Each row below is a small network's average activation on inputs in which a field has the value named, seen along a few directions.
Values that are neighbours, or in one group, have similar rows; names and order tell nothing.
In the rows, zero is written as 500.
Strong random noise was added to every row along 19 fixed directions; ignore it. To show where, here is one row again and again, with new noise each time:
[389 435 539 431 641 662 361 523 470 367 636 472 568 501 589 422 404 408
 448 457 629 598 601 550 498 643 520 369 393 344]
[431 524 668 548 585 533 417 510 379 486 439 495 413 494 603 295 428 606
 618 395 308 597 708 505 659 451 514 276 226 425]
[506 457 419 586 381 657 559 332 516 564 416 479 633 600 407 595 536 475
 638 530 383 489 545 627 466 661 425 570 499 573]
[588 732 316 481 394 365 515 391 572 339 613 570 507 635 521 638 488 661
 278 495 461 799 470 448 240 404 460 373 522 404]
[398 460 620 659 572 361 413 327 395 380 466 419 448 827 601 399 460 460
 323 677 432 564 564 735 486 508 551 756 273 757]
[778 451 549 537 558 367 498 700 360 214 514 529 448 673 517 603 570 810
 289 540 671 393 481 562 421 497 397 597 457 395]
[616 466 480 261 649 306 496 503 626 377 598 454 370 387 459 433 582 409
 591 540 654 555 414 736 555 435 520 534 466 577]
[590 627 490 510 382 400 632 466 671 527 668 739 383 347 376 552 487 633
 587 609 305 440 241 542 454 470 602 545 447 478]
[405 434 482 572 496 418 355 362 261 531 458 436 487 601 482 364 532 320
 600 555 475 662 516 376 671 583 512 512 525 647]
[398 610 417 487 456 690 572 334 666 705 543 477 603 290 405 593 442 587
 517 525 386 560 433 304 504 497 569 527 479 472]
[712 364 495 573 377 651 485 651 515 420 331 311 557 841 403 648 454 492
 408 487 605 588 591 441 402 466 550 582 506 209]
[280 473 676 628 608 316 407 539 537 325 519 393 481 550 394 407 492 514
 631 700 480 552 683 560 633 321 452 500 431 553]
[804 448 567 370 621 605 555 646 584 513 784 491 498 438 508 566 505 557
 509 451 638 405 221 425 489 423 646 594 385 453]
[457 452 743 416 664 654 397 604 431 612 635 420 268 392 737 375 640 490
 591 438 534 161 501 537 565 571 511 571 388 484]
[530 513 480 534 490 329 495 510 339 482 553 562 610 610 609 625 599 718
 172 455 726 500 490 315 266 478 294 558 902 432]
[549 539 363 456 170 450 390 700 274 284 424 437 559 160 565 601 564 534
 580 355 568 234 720 282 504 525 462 505 576 445]
[465 454 459 454 534 606 487 417 615 449 646 586 546 583 460 540 526 434
 597 471 423 506 331 607 535 460 628 664 633 551]
[293 597 845 647 579 526 452 466 676 596 580 454 396 698 642 525 543 446
 523 546 405 537 624 459 418 315 556 336 527 322]
[467 522 560 485 778 443 505 341 553 611 528 359 410 749 510 375 634 537
 535 531 511 644 515 629 570 482 407 380 384 630]
[455 425 523 543 693 531 540 436 493 708 391 519 433 655 429 383 378 682
 170 587 545 650 347 399 570 573 565 618 454 392]
[328 363 538 517 520 605 480 735 440 641 391 475 427 268 468 320 402 530
 631 521 451 306 578 469 666 499 370 576 431 493]


Field T:
t10: [236 540 397 450 726 688 447 643 638 351 422 517 353 394 502 543 358 542
 139 725 625 506 449 562 522 639 477 606 381 361]
t4: [369 467 368 460 646 748 358 454 358 261 595 678 654 551 511 458 375 663
 268 357 437 570 349 374 673 554 783 676 605 441]
t16: [465 571 478 422 560 755 472 372 413 668 655 434 565 435 643 457 566 552
 590 338 408 442 484 381 431 497 436 532 561 592]
t8: [454 404 329 394 386 719 537 358 539 806 596 506 553 661 411 352 477 527
 472 312 450 488 396 493 323 669 556 664 763 352]
t15: [680 615 466 411 290 415 505 466 451 492 387 597 332 311 590 672 618 472
 463 471 522 491 477 403 409 588 491 438 630 333]
t12: [570 345 704 512 659 492 559 544 451 764 565 518 372 667 561 219 372 329
 604 523 435 628 395 688 439 454 442 529 397 575]
t1: [640 487 572 579 511 472 554 417 508 619 412 434 410 840 440 363 471 509
 400 519 405 620 447 545 469 503 660 474 331 446]
t3: [713 553 494 372 393 647 544 559 540 557 599 376 427 344 566 699 698 623
 677 514 542 383 597 558 209 495 111 500 578 421]
t9: [508 472 739 445 707 654 414 542 529 445 608 414 336 326 570 506 542 456
 624 726 521 436 502 620 520 494 365 568 288 524]
t14: [483 596 500 680 556 470 590 570 634 474 704 437 583 851 423 541 414 651
 205 614 613 488 485 482 229 574 511 386 341 375]
t5: [510 501 196 332 478 688 360 502 426 377 485 450 479 468 364 508 516 398
 670 392 454 825 443 281 643 501 538 453 673 347]
t13: [516 450 568 375 635 525 576 341 559 659 294 608 449 307 433 564 679 640
 606 423 526 412 472 538 690 559 459 494 791 444]
t2: [353 491 468 470 513 573 427 578 458 455 769 528 495 578 678 343 466 365
 496 387 506 284 505 662 380 628 520 502 397 613]
t11: [532 512 561 624 438 515 566 566 442 430 495 717 635 521 520 441 330 584
 474 385 348 474 542 537 482 476 564 328 401 455]
t7: [375 614 579 571 678 596 544 489 619 568 581 673 496 452 585 591 554 516
 461 525 465 357 360 468 553 502 472 322 526 602]
t6: [400 493 446 510 489 552 554 381 513 646 448 596 556 481 394 440 454 594
 623 460 279 644 461 472 574 430 476 560 635 529]
T is arranged as a 2 by 8 grid.
Name the neighbours of t8, in listed order.
Answer: t15, t13, t2
Name the neighbours of t12, in listed order.
Answer: t10, t16, t14
Name the neighbours of t1, in listed order.
Answer: t4, t9, t11
A value of T combines one of 2 hidden first parts with one of 8 second parts; all combinations occur once.
t4 and t3 share the first part; t4 and t16 share the second. Which value has the first part of t16 and the second part of t3?
Answer: t13
t11 and t7 share the first part; t11 and t1 share the second. Which value has the first part of t1 and the second part of t7?
Answer: t9
t5 and t6 share the first part; t5 and t14 share the second. Which value has the first part of t14 and the second part of t6?
Answer: t2
